Here are a small network's activations along a few directions, averaged over the inputs that share one value of a field.
Values that are neighbours, or in one group, have similar rows; names and order tell nothing.
(in the rows, 500 means zero)
Strong random noise was added to every row along 8 fixed directions; ignore it. To show where, here is one row again and again, with new noise each time:
[554 581 707 541 275 264 578 440 425 452 531 251 379 555 497 448 349 657
 649 507 666 187]
[408 514 623 543 276 480 463 735 517 546 502 345 485 500 527 456 365 319
 566 466 517 552]
[623 369 172 601 643 566 933 397 347 826 729 512 493 483 435 402 462 728
 566 411 676 269]
[640 608 714 558 465 255 370 509 541 506 559 511 586 682 576 597 570 316
 388 409 574 538]
[699 584 471 570 568 204 454 540 393 642 514 610 458 583 582 333 598 414
 617 337 477 422]
[693 382 389 439 414 575 590 471 527 532 418 394 279 387 479 619 461 393
 454 836 724 439]
[346 486 335 681 569 508 775 682 375 864 785 551 699 584 500 247 394 581
 640  63 440 467]
[474 295 320 336 757 740 587 482 484 602 439 474 520 374 315 482 745 435
 521 744 386 538]
[286 423 371 463 594 563 578 650 494 669 479 506 406 416 438 180 404 462
 717 424 358 490]
[430 435 414 591 694 603 598 620 539 773 726 631 775 624 485 511 587 313
 350 259 456 714]


Values of BEVID:
basu: [578 505 534 692 228 586 565 770 387 505 426 396 368 482 664 494 357 421
 480 471 655 529]
bipan: [250 438 837 501 714 566 384 255 599 275 507 262 543 438 358 451 616 586
 420 566 492 516]
tufeb: [205 490 651 443 465 675 445 620 382 411 514 320 602 464 273 375 580 674
 722 322 255 411]
gupa: [648 472 478 556 183 527 832 460 254 607 657 275 622 397 428 660 437 906
 596 511 656 221]
povak: [822 596 540 565 329 202 497 546 277 308 357 460 555 523 580 703 652 639
 524 482 573 356]
nokez: [468 463 528 334 717 400 463 143 739 381 330 588 150 481 437 339 374 553
 523 780 578 331]
nas: [521 498 474 634 545 555 430 641 335 612 592 419 642 411 608 273 672 526
 608 166 324 571]
sem: [455 656 563 646 466 335 337 416 522 537 681 684 689 723 557 445 477 620
 405 134 423 570]
ket: [308 511 578 433 608 599 361 509 542 402 603 510 624 492 392 380 466 503
 532 373 209 635]
sifu: [601 465 358 573 818 302 494 312 457 681 531 837 284 593 581 221 420 375
 605 350 589 469]
pag: [456 257 768 731 705 491 587 370 488 521 709 453 518 577 434 401 601 473
 322 200 518 493]
pidal: [728 573 242 526 433 548 605 339 513 445 506 613 273 406 634 710 389 592
 406 636 603 347]
zizam: [547 490 495 637 365 571 524 443 384 559 600 446 444 484 455 536 512 438
 388 436 641 583]
BEVID is arranged as 5 separate groups.
List the group mates of pidal, in the order listed.
Answer: ket
List the group mates of povak, in the order listed.
Answer: basu, pag
List the group mates of sem, in the order listed.
Answer: tufeb, zizam
List the group mates of nas, in the order listed.
Answer: bipan

Values of MUDET:
bodad: [329 451 673 290 512 596 537 236 469 348 486 300 530 500 235 566 591 749
 595 747 404 269]
tidim: [528 322 167 457 892 603 535 594 514 672 393 750 476 361 489 385 674 267
 508 512 398 736]
lok: [618 426 625 537 366 408 453 426 640 527 560 557 237 553 539 504 310 279
 368 562 736 485]
besa: [525 469 581 546 188 600 534 668 225 588 589 188 593 437 377 568 565 456
 627 465 462 432]
vutom: [661 409 564 481 347 485 722 358 399 529 606 267 541 544 386 657 582 640
 515 691 615 271]
luvi: [668 719 411 442 407 347 505 369 314 303 392 496 528 461 558 615 565 845
 551 662 505 319]
lal: [399 526 581 503 407 551 417 463 604 340 457 509 518 566 489 659 438 563
 307 511 541 571]
nuf: [628 416 458 353 568 644 226 564 608 453 360 503 344 305 436 512 664 150
 428 754 393 748]
sut: [570 490 471 651 586 395 576 588 459 613 570 625 401 594 682 457 410 431
 398 226 558 496]
vado: [770 410 442 593 376 511 613 628 292 635 456 328 600 363 494 526 731 470
 593 511 554 451]
mumu: [686 431 401 537 647 462 476 596 422 557 429 603 411 484 616 471 636 365
 465 462 491 535]
boger: [416 604 579 464 253 430 478 618 551 398 420 411 542 559 538 517 427 516
 632 609 440 454]
mova: [685 389 480 504 464 557 603 459 527 536 449 423 362 420 481 519 483 398
 461 805 706 453]
bepa: [298 484 605 635 680 619 455 297 747 480 732 552 696 660 484 638 441 423
 159 289 566 663]
moga: [504 501 321 315 649 773 356 513 582 480 445 623 749 451 391 823 786 389
 373 723 333 729]
fabov: [870 492 580 506 593 388 376 478 459 420 401 580 557 553 630 841 819 364
 326 681 608 626]
gufa: [732 464 500 660 219 602 460 735 239 601 606 238 564 315 523 582 619 316
 516 488 531 575]
zigeg: [710 680 497 425 232 331 350 468 412 192 234 457 349 466 569 589 436 622
 586 649 561 382]
zudig: [559 542 691 556 519 272 404 432 651 498 497 542 347 602 616 414 440 378
 459 506 713 486]
MUDET is arranged as a line.
Name the neighbours of sut, in listed order.
Answer: mumu
Name the neighbours of lok, in listed order.
Answer: bodad, vutom
Name the neighbours of zigeg, in listed order.
Answer: luvi, lal
Name the neighbours of zudig, in listed order.
Answer: vado, mova
